[118 140 114 138 105] result: 138

[[127 149 137 140 129 143 109]
 [157 131 111 134 137 127 124]] result: 127

[[141 110 105 115 129 138]
 [112 141 143 143 134 118]] result: 134

[[131 104 123 112]
 [133 106 125 113]] result: 125

[145 140 140 102 130 146 105] result: 146

[107 112 156 106 151] result: 106

[112 151 114 143 147 146 107] result: 146

[[107 137 130 118 128 127 136]
 [151 114 123 136 128 127 118]] result: 127

[134 118 123 123 150 122] result: 150

[149 106 115 128 124 109 117] result: 109
---
[149 126 111 148 137 140] value 111
[107 148 149 106 117] value 149
[145 150 103 138] value 103
[155 112 128 120 156] value 128
[151 156 107 102] value 107
[125 131 134 132 157 134] value 134
[158 126 129 139] value 129
[105 137 124 123 155] value 124
[118 129 113 155] value 113
---
[157 134 107 126 142 118 112] ==> 142

[138 158 151  99 129 154] ==> 154

[[128 131 112 141 104 124]
 [125 137 142 128 116 124]
 [119 117 121 135 121 120]] ==> 141

[127 106 138 119 103 111 110] ==> 127

[136 102 125 141 132 128 145] ==> 141

[133 109 125 151] ==> 133

[150 101 131 106] ==> 131
---
[110 120 107 116 133 101] -> 120
[139 106 141 129 152] -> 106
[121 129  99 128 106] -> 129
[117 105 145 137 123 115] -> 105
[120 115 153 142 150 132 149] -> 115
[154 118 123 150] -> 118
[105 115 128 150] -> 115
---
array([[104, 120, 133, 126, 154, 149, 127],
       [142, 153, 105, 114, 134, 119, 144],
       [157, 153, 128, 152, 114, 139, 118]]) result: 139

array([125, 122, 134, 124, 128, 152]) result: 128

array([149, 133, 136, 115, 113]) result: 115

array([ 98, 142, 125, 124, 117, 122]) result: 117

array([114, 128, 123, 135, 132, 142, 154]) result: 142

array([107, 152, 155, 124, 148, 133]) result: 148

array([144, 119, 143, 150]) result: 143

array([124, 103, 133, 148, 126]) result: 148
---
[[126 116 135 116 127]
 [139 124 138 117 151]
 [132 136 134 140 132]] ans = 117

[[132 120 140 124 139 135 131]
 [127 141 106 145 117 115 131]] ans = 115

[[148 146 145 117 142]
 [109 149 152 136 114]] ans = 136

[[139 123 124 106 146 121 132]
 [120 131 131 134 106 147 120]
 [107 109 104 116 121 137 114]] ans = 147

[[153 106 107 152 127 149 151]
 [135 129 109 110 151 146 118]] ans = 146

[[137 145 153 142 146 151]
 [149 143 138 146 140 137]] ans = 140
---
array([[123, 144, 124, 142, 107],
       [131, 132, 145, 117, 134],
       [116, 136, 128, 111, 125]]) ==> 145, 144

array([155, 150, 145, 105]) ==> 155, 150

array([137, 130, 151, 150, 137]) ==> 151, 150

array([[118, 103, 136, 142, 122],
       [ 99,  98, 139, 114, 149]]) ==> 149, 142

array([107, 155, 105, 125, 114, 133, 128]) ==> 155, 133

array([121, 148, 116, 149]) ==> 149, 148

array([[111, 118, 131, 124, 135, 102],
       [133, 104, 112, 154, 109, 128]]) ==> 154, 135

array([143, 121, 153, 116, 130, 103, 133]) ==> 153, 143

array([134, 104, 135, 141]) ==> 141, 135

array([[126, 155, 112, 116, 116, 127, 116],
       [125, 144, 120, 120, 120, 130, 119],
       [115, 111, 139, 139, 127, 117, 127]]) ==> 155, 144
---
array([[154, 150, 117, 122, 103, 105, 157],
       [144, 128, 131, 136, 133, 114, 142],
       [115, 126, 137, 143, 114, 142, 113]]) -> 157, 115

array([110, 112, 125, 103, 146, 141]) -> 141, 110

array([[122, 104, 112, 107, 121, 122],
       [126, 135, 130, 140, 132, 133],
       [118, 107, 117, 116, 127, 121]]) -> 122, 118

array([138, 110, 112, 107, 105]) -> 105, 138

array([[128, 130, 154, 128],
       [129, 128, 135, 125]]) -> 128, 129

array([[111, 108, 151, 155, 146, 113, 150],
       [129, 139, 109, 124, 114, 116, 114],
       [125, 116, 129, 122, 112, 130, 117]]) -> 150, 125

array([[119, 150, 138, 141],
       [140, 128, 128, 129]]) -> 141, 140
---
[147 149 104 119 157] ans = 149

[[103 124 108 151]
 [140 146 134 126]
 [127 153 119 142]] ans = 127

[[127 123 121 112 135]
 [ 98 126 121 138 145]
 [138 137 122 114 125]] ans = 137

[[109 145 140 133 128 135 124]
 [106 144 130 146 142 141 119]
 [145 120 116 117 126 112 153]] ans = 117

[[108 118 130 136 151 129]
 [114 114 114 122 107 138]
 [132 141 130 144 123 102]] ans = 130

[[157 150 125 112]
 [121 104 118 109]] ans = 121

[115 104 136 102 153] ans = 104
---
[[105 134 110 153]
 [117 126 134 106]
 [138 113 121 107]] 113

[[131 143 120 120 120 144]
 [127 113 137 123 132 106]
 [139 122 138 116 137 108]] 116

[[134 126 117 113 124]
 [133 131 124 104 124]
 [135 121 108 115 114]] 108

[[126 114 137 134 146 134 132]
 [116 128 143 119 142 132 129]
 [101 140 115 113 126 103 152]] 126

[[104 148 148 148 118 152 155]
 [121 147 101 154 149 106 121]
 [139 132 146 133 105 122 122]] 105

[[106 137 123 131]
 [132 125 145 132]
 [146 106 137 114]] 106

[[149 111 135 121 139 127 132]
 [128 132 151 126 138 120 150]
 [119 141 125 140 140 130 127]] 140

[[124 128 151 126 110 131]
 [136 126 120 132 135 109]
 [117 119 117 113 127 139]] 113

[[142 123 142 107 132]
 [133 138 118 123 133]
 [132 137 146 118 149]] 146
---
array([130, 154, 104, 131]) --> 130
array([156, 136, 128, 132, 155, 146]) --> 156
array([121, 106, 113, 103, 131, 114]) --> 121
array([142, 123, 135, 104, 133, 129, 146]) --> 142
array([138, 151, 154, 120]) --> 138
array([118, 128, 107, 112, 138, 127]) --> 118
array([150, 157, 151, 150, 148]) --> 150
array([105, 112, 111, 116]) --> 105
array([104, 128, 134, 122, 121, 133, 117]) --> 104
---
[129 114 133 139 105 142] → 133
[114 141 157 140 135] → 157
[157 116 126 136] → 126
[119 117 140 105 111 154] → 140
[139 150 119 142 138 140] → 119
[101 125 110 112] → 110
[117 106 145 104] → 145
[113 107 111 130 131] → 111
[121 129 135 106] → 135
---
131,121,151,105,123
131,121,151,105,123
=> 123

144,155,134,104,133,155
146,124,122,138,139,128
=> 128

105,140,125,137,112
144,130,135,109,121
=> 121

130,116,132,149,129,136,128
148,127,122,113,120,124,134
=> 134

123,142,136,137,111
102,123,145,115,119
=> 119

102,150,125,119,156,117,143
105,104,129,114,124,111,123
=> 123
---
[[152 112 128 154 137]
 [125 125 149 111 121]] 111

[[122 134 120 122]
 [127 121 113 106]
 [127 128 137 127]] 106

[[133 150 117 132 139 126 145]
 [130 127 116 117 133 143 129]] 116

[129 137 145 103] 103

[[137 144 105 149 128 138]
 [108 125 118 146 115 117]
 [112 127 120 145 115 118]] 105

[[122 134 129 155 134 122 130]
 [124 137 129 155 134 125 129]
 [136 143 121 141 129 144 118]] 118

[108 114 152 111 117] 108

[[114 129 124 139]
 [105 128 128 128]] 105

[124 132 126 156] 124

[113 124 131 150 125 132] 113
---
[105 124 111 112 123 105] ans = 124

[[150 148 133 110]
 [111 102 121 148]] ans = 110

[[150 109 155 124 146]
 [145 148 136 100 112]
 [117 122 149 131 133]] ans = 117

[123 122 102 118 133 114] ans = 122

[[125 155 128 109 155 130]
 [127 131 130 126 131 128]
 [128 120 128 133 120 127]] ans = 120

[129 102 123 120 136] ans = 129

[[128 128 150 128 127 129 134]
 [128 128 128 128 139 128 128]] ans = 128
---
125  158  148  141  156
156  131  123  136  128
114  154  155  108  101
Out: 156, 114

112  124  130  145  158  155 Out: 155, 112

135  139  139  129  154  129 Out: 129, 135

158  111  129  155 Out: 155, 158

136  146  124  150  120 Out: 120, 136

123  136  130  126  137
134  125  116  131  104
Out: 137, 134

 99  134  120  131  124  151  133 Out: 133, 99

123  134  124  130
101  145  114  127
116  124  129  119
Out: 130, 116
---
[[122 108 143 115 110]
 [124 109 135 132 147]
 [152 151 113 130 154]] ==> 152

[[128 125 128 123]
 [121  99 144 122]
 [124 129 123 121]] ==> 124

[[118 127 110 106 140 130 112]
 [115 135 133 117 152 136 115]
 [129 133 140 125 109 111 117]] ==> 129

[[114 140 126 153 137 104 138]
 [135 133 150 131 151 106 111]
 [121 105 135 127 135 136 141]] ==> 121

[[122 135 136 131]
 [117 141 155 113]
 [136 124 147 122]] ==> 136

[[136 135 131 118 121 132 117]
 [133 131 129 130 128 136 127]
 [106 142 105 109 108 110 142]] ==> 106

[[138 107 143 108 119 156 113]
 [139 115 153 115 126 137 110]
 [134 117 133 121 108 131 123]] ==> 134

[[135 129 138 128 139]
 [123 123 144 146 107]
 [138 128 103 124 126]] ==> 138
